These are the activations of a small neural network, seen along a few directions. Each row is one input.
Each table varies a few parts of the input and shows all the possible inputs, shuffled.
Descriptions start from the smaller parts, as in this example, which fits no table here: one of 4 places along a line, together with either a single point or one of 9 places around a ring or (one of 3 separate values, together with one of 5 places around a ring).
Shared parts are said once, and a part with two or three values counts as separate values.

Other details of the inputs vary at random and push rows far along two fixed directions, the same in every table; ignore that.

Rows:
r1: .24	.17	-.29	-.12	.06	-.01	.27	-.30	-.01	-.21	.23	.18	-.07
r2: .08	-.12	-.50	.30	.16	.07	.22	-.35	.55	-.23	.14	-.09	.01
r3: -.23	-.13	.55	-.29	-.35	.02	-.26	.44	-.14	.25	-.18	-.22	-.05
r4: -.46	.08	.39	-.14	-.34	.01	-.53	.43	-.23	.49	-.33	-.21	-.07
r5: .14	-.08	.18	.10	.02	-.01	-.44	-.29	-.07	.50	.14	-.10	-.08
r6: .08	.00	.03	.07	.11	-.08	.37	.26	-.25	-.09	.13	-.03	-.04
r7: .48	-.12	-.08	-.06	-.09	.13	-.32	-.89	.32	.63	.55	.13	-.09
r8: .37	-.09	-.05	.09	.36	-.02	.01	-.45	-.03	-.01	.23	.33	.10
r9: -.23	.43	-.24	-.07	.26	.05	.45	.52	-.29	-.62	-.21	.23	.26
r10: -.06	.15	-.04	-.19	.11	-.10	.60	.48	-.31	-.79	-.16	.18	.04
r11: -.38	.02	.51	-.27	-.35	.01	-.61	.39	-.12	.32	-.42	-.08	.04
r12: -.64	-.20	.20	.06	-.45	.03	-.38	.45	.34	.29	-.46	-.66	-.15
r13: .46	-.05	-.09	.07	.09	.05	-.51	-.93	.21	.60	.40	.13	.00
r14: -.29	-.19	-.16	.24	.10	-.02	.50	.41	.23	-.70	-.35	-.09	.19
r15: .43	.12	-.39	.20	.31	-.12	.64	-.16	-.20	-.41	.30	.29	-.09
Description of these inputs: one of 3 separate values, together with either a single point or one of 4 places along a line.
Question: The inputs of r14 and r2 match in every part but the choice among 3 separate values. If r8 is changed in the same way as r14 into r2, which row does it become?
Answer: r13
Question: List by row number the other rows that have the choice among 3 separate values in common with r6.
Answer: r4, r5, r12, r15

Rows:
r16: -.29	.12	.17	-.13	-.04	.03	-.18	.39	-.10	-.12	-.35	.06	.14
r17: .25	-.14	-.36	.22	.33	.08	.30	-.48	.31	-.08	.32	.13	.13
r18: .27	-.03	-.41	.22	.23	.06	.21	-.50	.39	-.18	.24	.21	.11
r19: -.04	.02	-.01	-.06	.22	-.13	.54	.41	-.24	-.70	-.24	.20	.12
r20: -.31	.21	.23	-.38	-.05	.09	.14	.57	-.35	-.22	-.18	-.14	.16
r21: -.10	.02	.40	-.31	-.55	.07	-.96	-.24	-.01	.82	-.01	-.32	-.27
r22: -.32	.26	.25	-.36	-.29	.12	-.24	.37	-.12	-.01	-.13	-.11	.06
r23: .39	-.13	-.21	.20	.46	.00	.11	-.55	.05	.11	.27	.41	.18
r24: .30	-.09	-.22	.34	.22	-.13	.15	-.43	.02	.11	.19	.37	-.02
r25: .45	-.18	-.14	.40	.41	-.09	.17	-.48	.00	.14	.32	.30	.02
r26: -.52	.08	-.01	-.07	-.23	.07	-.01	.58	.01	-.33	-.40	-.41	-.03
r27: -.23	.18	-.09	.06	.17	-.05	.16	.40	-.27	-.39	-.30	.07	.10
r28: -.06	-.06	.45	-.24	-.63	-.01	-.82	-.16	.04	.93	.01	-.28	-.33
r29: .07	-.21	-.04	.24	.00	.04	-.06	-.18	.27	.22	.16	-.22	-.10
r30: -.29	.27	.20	-.17	.01	-.03	.35	.84	-.46	-.32	-.18	-.20	.05
r31: .52	-.02	-.13	-.09	.15	-.08	.25	-.45	-.04	-.12	.37	.28	-.09
r32: -.04	-.07	-.18	.01	.03	-.05	.47	.23	.12	-.56	-.09	-.07	.04
r33: -.04	-.24	.10	.10	-.44	.01	-.57	-.33	.39	.71	.01	-.29	-.27
Question: The inputs of r29 and r25 match in every part but one. If r33 is changed in the same way as r29 into r25, which row does it become?
Answer: r24
Question: Describe the family of inputs behind these rows.
Answer: one of 3 separate values, together with either a single point or one of 5 places around a ring
Question: Change only the choice among 3 separate values in r22. List by row number the other rows that result.
Answer: r16, r18
Question: Change only the choice among 3 separate values in r32. List by row number the other rows that result.
Answer: r19, r31
